Each row below holds a small network's activations on one record, seen along a few directions.
Each row is followed by the record's values for the fields E, T, W, M, Y, K, H.
A field that a record lacks is written absent.
Other fields move the rows too, some of them a lot.
In the rows, 500 means zero.
Random noise pushes rows far along 12 fixed directions. That doesn't count. These rows show it; they differ only by the noise:
[726 599 441 657 812 583 498 504 806 492 199 551 482 159 328 201 457 443
 608 371 160 405 381 562 592]
[583 639 506 577 504 505 358 391 382 479 479 606 500 449 250 389 412 582
 661 439 435 609 562 469 460]
[474 524 478 363 533 521 586 439 417 478 509 624 390 533 402 543 471 508
 597 505 553 621 525 406 510]
[402 576 541 596 601 520 492 425 531 397 607 531 645 555 714 444 345 593
 496 399 458 522 631 373 352]
[586 318 445 593 658 418 853 684 622 448 735 229 364 735 729 500 331 437
 579 365 726 527 596 464 610]
[523 424 552 401 662 567 474 441 747 273 481 384 531 398 602 432 430 589
 456 402 411 242 532 641 467]
[577 720 505 570 593 483 438 373 437 862 412 616 611 436 320 532 518 523
 496 526 475 533 490 364 492]
[453 738 517 525 462 402 536 466 509 626 668 234 557 567 532 721 358 596
 584 357 488 208 902 464 258]
[730 568 534 578 790 421 761 534 789 682 344 185 367 302 242 508 471 491
 668 309 366 252 703 601 518]
[402 658 313 472 405 543 346 581 558 511 529 493 478 402 615 559 424 381
 424 605 397 266 521 465 553]
[541 541 268 534 720 552 183 516 439 444 726 568 527 679 608 557 275 540
 580 465 594 484 483 665 466]
[643 558 402 570 593 555 478 436 621 909 526 697 612 497 517 274 649 548
 268 551 518 546 188 384 737]
[345 451 526 391 639 636 285 513 424  75 371 702 513 370 565 500 277 372
 526 597 432 581 390 501 459]
[451 665 436 518 432 542 470 764 527 516 526 523 304 279 231 337 421 370
 470 487 293 421 463 483 594]

[651 527 627 564 585 484 336 433 631 583 380 469 816 417 584 380 523 534
 283 490 461 289 328 597 422]
(E e4; T t1; W w1; M m1; Y y1; K absent; H h2)
[701 428 534 436 324 455 306 568 315 383 307 463 505 459 359 521 464 327
 516 678 633 469 251 655 560]
(E e2; T t2; W w1; M m1; Y y1; K absent; H h2)
[661 414 618 503 601 477 428 459 538 492 472 362 517 468 364 514 460 551
 434 493 620 383 490 591 478]
(E e6; T t1; W w2; M m2; Y absent; K absent; H h2)
[487 614 580 385 522 475 650 338 516 526 392 519 604 526 502 628 527 592
 658 364 389 397 686 471 243]
(E e6; T t1; W w1; M m1; Y y1; K k1; H h4)
[595 644 575 504 291 553 224 645 434 530 456 466 555 320 310 371 465 388
 330 522 365 277 299 587 467]
(E e5; T t1; W w4; M m2; Y y1; K k2; H h1)
[776 488 452 613 605 506 479 199 535 409 321 603 617 499 559 359 480 614
 729 397 494 616 493 477 488]
(E e3; T t2; W w2; M m1; Y y1; K absent; H h2)
[410 590 410 223 392 558 436 382 593 402 585 465 532 537 770 658 455 582
 405 459 498 185 579 474 354]
(E e3; T t1; W w4; M m1; Y absent; K absent; H h2)
[493 416 471 343 653 569 508 422 526 626 282 543 383 431 471 763 604 444
 533 611 517 481 415 552 582]
(E e6; T t2; W w4; M m2; Y y2; K k1; H h3)
[529 346 492 420 498 461 669 484 319 336 439 603 374 587 335 531 452 383
 713 569 688 816 472 436 624]
(E e3; T t1; W w3; M m1; Y y1; K k2; H h1)
[468 563 334 470 803 620 641 433 648 316 384 858 504 481 633 348 477 512
 699 357 282 694 455 458 431]
(E e2; T t2; W w3; M m1; Y y1; K k2; H h1)
[373 729 364 523 402 522 406 492 300 640 525 718 530 542 518 583 479 466
 564 531 436 627 501 374 363]
(E e3; T t1; W w3; M m2; Y y1; K k1; H h4)
[484 344 639 386 688 594 530 475 735 507 477 497 449 330 469 348 662 685
 302 446 381 430 381 609 604]
(E e2; T t2; W w2; M m2; Y absent; K absent; H h2)
[450 516 663 461 476 612 548 635 543 372 516 544 547 440 651 352 389 437
 394 403 430 458 380 370 429]
(E e2; T t1; W w2; M m2; Y y1; K k2; H h4)
[598 594 471 553 536 485 364 527 402 724 573 421 552 643 509 735 424 498
 552 463 634 427 473 622 410]
(E e1; T t2; W w3; M m2; Y y1; K k1; H h4)
[548 570 487 678 620 537 400 221 515 625 341 749 713 421 579 333 613 630
 432 554 403 711 405 335 474]
(E e3; T t2; W w4; M m2; Y absent; K absent; H h2)
[727 506 399 581 582 495 497 676 445 593 718 503 405 700 317 367 399 552
 666 250 568 575 407 644 529]
(E e6; T t1; W w4; M m1; Y y2; K k1; H h4)
[457 560 461 556 397 531 326 554 541 549 756 490 472 513 481 344 549 694
 367 429 415 425 508 621 459]
(E e2; T t2; W w1; M m2; Y y2; K k2; H h1)
[615 447 353 629 518 461 488 333 496 367 484 405 481 646 718 549 409 510
 684 502 631 569 638 483 447]
(E e6; T t1; W w3; M m2; Y y1; K k2; H h1)
[276 489 441 650 729 586 445 775 530 436 715 460 561 648 935 642 222 339
 391 464 575 497 486 403 462]
(E e4; T t1; W w4; M m2; Y y2; K k2; H h4)
[389 550 238 567 510 540 366 483 544 447 533 723 491 462 608 375 552 469
 505 601 344 611 473 509 582]
(E e1; T t1; W w1; M m1; Y y1; K k2; H h1)
[519 658 253 733 373 396 309 683 446 856 741 388 649 647 684 611 480 395
 353 630 589 375 469 524 566]
(E e1; T t1; W w1; M m2; Y absent; K absent; H h2)
[383 557 510 301 390 472 599 451 500 671 789 436 463 686 574 609 571 662
 315 444 646 347 669 457 362]
(E e6; T t1; W w4; M m1; Y y1; K k2; H h1)
[641 797 384 528 141 505 549 570 474 675 479 540 315 411 185 366 546 500
 720 327 313 394 528 384 597]
(E e2; T t1; W w4; M m1; Y y2; K k1; H h3)
[188 452 521 547 768 571 515 361 767 565 489 486 503 371 758 616 628 666
 361 512 332 440 695 458 488]
(E e1; T t1; W w4; M m2; Y y2; K k1; H h4)
[461 669 260 431 255 572 385 578 568 512 691 673 565 556 793 300 499 473
 259 520 450 338 308 364 513]
(E e3; T t1; W w4; M m1; Y absent; K absent; H h2)
[771 498 392 451 373 505 679 452 639 568 400 420 353 491 512 459 609 484
 646 434 540 357 450 488 638]
(E e2; T t2; W w2; M m2; Y y1; K k2; H h1)
[453 398 252 481 623 484 394 547 505 223 636 572 410 598 645 458 394 445
 534 588 528 589 509 637 502]
(E e5; T t1; W w1; M m1; Y absent; K absent; H h2)
[356 502 537 522 580 517 290 651 324 557 812 506 459 634 452 573 341 541
 381 502 679 539 518 547 423]
(E e3; T t1; W w2; M m2; Y y1; K k2; H h4)
[557 424 677 486 676 498 680 580 588 435 344 411 497 392 500 515 443 387
 482 491 490 506 414 505 451]
(E e1; T t2; W w1; M m2; Y absent; K absent; H h2)
[299 207 450 442 768 507 698 597 707 408 432 372  81 261 432 499 588 374
 377 702 517 603 573 525 753]
(E e3; T t1; W w4; M m2; Y y2; K k2; H h1)
[519 366 635 491 191 419 747 584 526 533 483 353 521 504 528 369 659 441
 281 603 597 457 395 409 655]
(E e6; T t2; W w3; M m1; Y y1; K k2; H h1)
[523 596 630 745 375 481 458 689 338 361 358 422 505 349 320 408 328 356
 669 433 359 615 522 473 447]
(E e2; T t2; W w3; M m2; Y y1; K k1; H h4)
[419 643 234 592 678 447 481 776 554 752 859 499 481 652 571 526 399 463
 399 466 521 443 579 546 484]
(E e2; T t1; W w1; M m1; Y absent; K absent; H h2)
[320 473 395 430 335 485 537 541 603 707 551 482 368 379 469 514 730 478
 254 737 460 440 524 456 678]
(E e3; T t1; W w1; M m2; Y y2; K k2; H h1)
[795 399 235 550 597 489 334 344 560 445 450 476 450 624 485 563 510 560
 831 462 594 476 494 786 624]
(E e1; T t1; W w1; M m2; Y y1; K k1; H h4)
[357 291 645  65 313 652 309 282 366  58 695 639 515 686 589 517 538 783
 419 476 642 473 436 626 362]
(E e6; T t1; W w4; M m2; Y y2; K k2; H h4)
[677 558 592 448 356 592 572 281 582 325 335 552 601 487 684 336 511 610
 549 343 381 420 407 354 367]
(E e6; T t2; W w4; M m2; Y absent; K absent; H h2)

Here are new rows. What are their fields?
[526 434 462 468 474 488 461 573 422 447 435 508 466 489 433 596 477 346
 564 605 591 539 416 560 581]
(E e1; T t1; W w1; M m2; Y y1; K k2; H h1)
[462 506 581 460 501 540 556 385 577 604 474 456 595 538 684 600 548 578
 409 443 516 399 534 396 438]
(E e6; T t1; W w4; M m2; Y y2; K k1; H h4)
[362 472 645 561 322 450 465 596 417 248 583 339 593 496 550 502 338 497
 464 506 515 444 620 492 452]
(E e3; T t2; W w3; M m1; Y absent; K absent; H h2)
[685 587 410 479 478 473 718 665 691 611 607 409 349 487 426 273 562 577
 501 282 373 343 473 605 461]
(E e2; T t2; W w1; M m1; Y y1; K absent; H h2)
[619 548 558 626 395 433 688 592 467 496 443 444 403 448 273 375 503 466
 674 419 420 622 524 458 518]
(E e1; T t2; W w1; M m2; Y absent; K absent; H h2)
[445 502 311 413 496 543 657 584 409 348 657 654 259 666 577 484 414 452
 678 424 548 712 531 406 462]
(E e3; T t1; W w4; M m2; Y y1; K k2; H h1)
[486 345 863 416 326 499 787 452 479 288 167 479 670 392 632 480 509 314
 471 600 562 582 381 225 528]
(E e2; T t1; W w1; M m2; Y y1; K k2; H h4)
[685 568 468 205 521 605 461 572 536 528 642 618 502 600 348 370 501 590
 477 275 516 312 290 676 455]
(E e2; T t1; W w4; M m1; Y y1; K k2; H h1)
[515 464 502 408 602 531 449 528 611 696 638 459 553 538 480 515 559 596
 347 475 523 347 398 646 522]
(E e3; T t1; W w1; M m2; Y y2; K k2; H h4)
[234 472 593 515 658 596 561 417 700 536 559 562 581 447 837 438 559 630
 215 481 363 480 532 358 385]
(E e6; T t1; W w4; M m2; Y y2; K k1; H h4)
[723 413 506 223 577 512 558 655 372 531 429 412 460 642 438 793 369 264
 537 534 836 366 240 580 538]
(E e3; T t1; W w4; M m2; Y absent; K absent; H h2)
[507 484 410 552 482 440 545 259 592 453 611 479 714 698 877 529 539 645
 515 488 589 491 651 407 396]
(E e1; T t1; W w1; M m2; Y absent; K absent; H h2)
[453 621 550 667 353 408 512 352 444 597 454 460 697 514 541 532 505 556
 563 493 486 505 674 365 426]
(E e3; T t1; W w3; M m1; Y y1; K k1; H h4)
[444 278 454 355 412 537 660 477 556 533 582 544 370 581 587 476 694 555
 286 638 689 607 373 411 760]
(E e6; T t2; W w4; M m2; Y absent; K absent; H h2)
[450 272 374 111 691 610 515 710 623 493 828 569 317 679 461 546 563 557
 333 460 665 391 251 836 691]
(E e1; T t1; W w3; M m1; Y y1; K k2; H h4)
[157 528 563 663 727 480 156 616 310 201 537 372 472 400 597 728 190 426
 480 635 468 589 810 604 194]
(E e2; T t2; W w3; M m2; Y y1; K absent; H h2)
[419 651 548 503 503 551 438 566 546 667 441 577 564 340 446 478 507 428
 369 488 336 406 444 453 486]
(E e1; T t1; W w4; M m1; Y y1; K k1; H h4)
[726 491 625 530 513 479 476 657 492 385 583 319 557 560 447 375 296 467
 466 332 576 343 404 600 379]
(E e6; T t1; W w4; M m1; Y absent; K absent; H h2)
